array([[224, 164, 542, 772, 460],
       [424, 351, 554, 620, 718],
       [483, 384, 456, 596, 761]]) out 424

array([[  8, -23,  10,  -7,  36],
       [-11,  38,  -7,  18, -34]]) out -11

array([[151, 111, 138,  81, 113],
       [ 25, 144, 102, 212, 140]]) out 25

array([[ 505,  392, -674,  324,  -62],
       [-156,  309, -554,  -45,  380],
       [-391, -740,  209, -568, -374]]) out -156

array([[215, 132, 168, 185,  66],
       [243, 219, 197, 185,  40]]) out 243

array([[232, 370, 473, 907, 242, 240, 608],
       [250, 277, 287, 281, 210, 464, 294],
       [377, 274, 391, 629, 435, 328, 250]]) out 250
---
[[ 347  746  371 -689   -6  787  662]
 [ 395  685  132 -605 -154  477  639]
 [  75   -8 -189  -88 -159 -214   10]] -> 787, 746

[[4909 5666 7765 6234 2412]
 [6109 6417 8513 6315 4125]
 [8721 6844 3609 5551 9686]] -> 9686, 8721

[[195 116  33 166 389 511]
 [265 109 420 904 258 561]
 [189 599 361 780 602  38]] -> 904, 780

[[ 67  80  82  98  88  54]
 [208 121  69 115 147  89]] -> 208, 147

[[57 75 59 34]
 [52 29 72 41]
 [45  6  8 43]] -> 75, 72

[3302 3534 1394 1801 8055] -> 8055, 3534

[[4 3 5 3 5 5 1]
 [5 7 5 3 5 6 5]] -> 7, 6

[7211 6997 8768 1580 6242 7412] -> 8768, 7412
---
[[188 138 217 126 255]
 [148 133 182  62 240]
 [189 166 207 199 221]]	207

[ 942 -593  189  685 -192  724]	189

[[7 4 2 6 4 7]
 [6 2 2 7 5 4]]	2

[[5830 4420 3901 8509 3538 5070]
 [4001 6684 3981 4592 4856 4352]
 [4988 4709 2029 2758 4505 3833]]	2029

[82 18 13 89 51]	13

[[30 35 30 30 29 42 44]
 [20 41 19 18 14 79 85]
 [40 42 50 61 30 24 19]]	50

[[377 729 593 782]
 [193 908 700 755]]	700
---
[[-70  27  72 -22]
 [-69  12  79 -13]] Answer: 79, 72

[[45 50 52 35 45 55 18]
 [30 32 44 23 44 44 15]
 [ 0 52 73 51 18 89  2]] Answer: 89, 73

[-92  27  33  56] Answer: 56, 33

[-92  83 -11  12  60  -9] Answer: 83, 60

[[28  1 75  9 59]
 [60 32 80 55 25]
 [78 47 53 85 17]] Answer: 85, 80

[[ 64  35 -31  53  80 -16]
 [-57 -69 -58   1  75 -16]
 [-77 -54  10 -33 -43 -72]] Answer: 80, 75

[[-64 -58 -47 -14 -45 -38 -66]
 [-46 -47 -41 -21 -43 -38 -12]] Answer: -12, -14
---
array([-21, -66, -17, -86, -27, -44]) Answer: -27

array([52, 72, 20, 83]) Answer: 52

array([[51, 27, 25,  1, 48, 12, 49],
       [81, 24, 10,  0, 66,  0, 59]]) Answer: 59

array([-14, -26, -40, -34, -72,  17,  21]) Answer: -14

array([[ -1,  49,  44,  -4,  -5, -78],
       [-20,   1,  50, -12, -18, -53],
       [ 68,   0,  27, -20,   0,   4]]) Answer: 49

array([-30,  32,   5,  94,  24,  -5]) Answer: 24

array([[ 27, -14, -61,  10],
       [ 15, -23, -55, -10],
       [-36, -33, -73, -23]]) Answer: 10

array([ 25,   6, -13,  -3,  11,  76,   2]) Answer: 11

array([ 85,  38, -21,   3, -63]) Answer: 3

array([-28, -64,  86,  -2]) Answer: -28
---
array([[  -6.65,  -37.63,  -87.11, -127.59],
       [ 113.94,   37.85,  -83.65, -183.07]])
113.94, 37.85

array([-129.147, -110.889,   55.219,   10.714,   34.049,  126.941])
126.941, 55.219

array([[ 0.162,  0.050,  0.031, -0.140,  0.170, -0.069],
       [-0.048,  0.052,  0.012,  0.006, -0.186, -0.092],
       [ 0.113, -0.034,  0.014, -0.059,  0.144,  0.018]])
0.170, 0.162

array([-105.850,  -45.420,  -12.641,  140.304])
140.304, -12.641

array([  4.49,  -5.38,  14.90,  10.71,  -4.62, -19.87,   5.47])
14.90, 10.71

array([ 1.4,  1.0,  0.6,  0.7, -1.4])
1.4, 1.0

array([ 0.17, -0.14, -0.16, -0.15,  0.04,  0.01])
0.17, 0.04

array([[ -30.440,  183.895, -180.522, -170.130, -177.332],
       [  94.863, -214.348, -170.829, -167.910, -177.425],
       [-167.787,  175.321, -182.029, -173.840, -176.092]])
183.895, 175.321
---
[-45  89   9 -92  10] 89

[[ 20  27  49  -3]
 [  3 -13 -67  20]] 27

[[-27  53  80 -12]
 [-11  46 -30  10]] 53

[[ 67  -3   1   2 -26   2]
 [-15   5   1  -4 -52   3]] -3

[[  6  18 -35   1]
 [ 70  48 -60  27]
 [ 84  -9  11 -58]] 18

[-56  77 -82  16  54 -53] 77
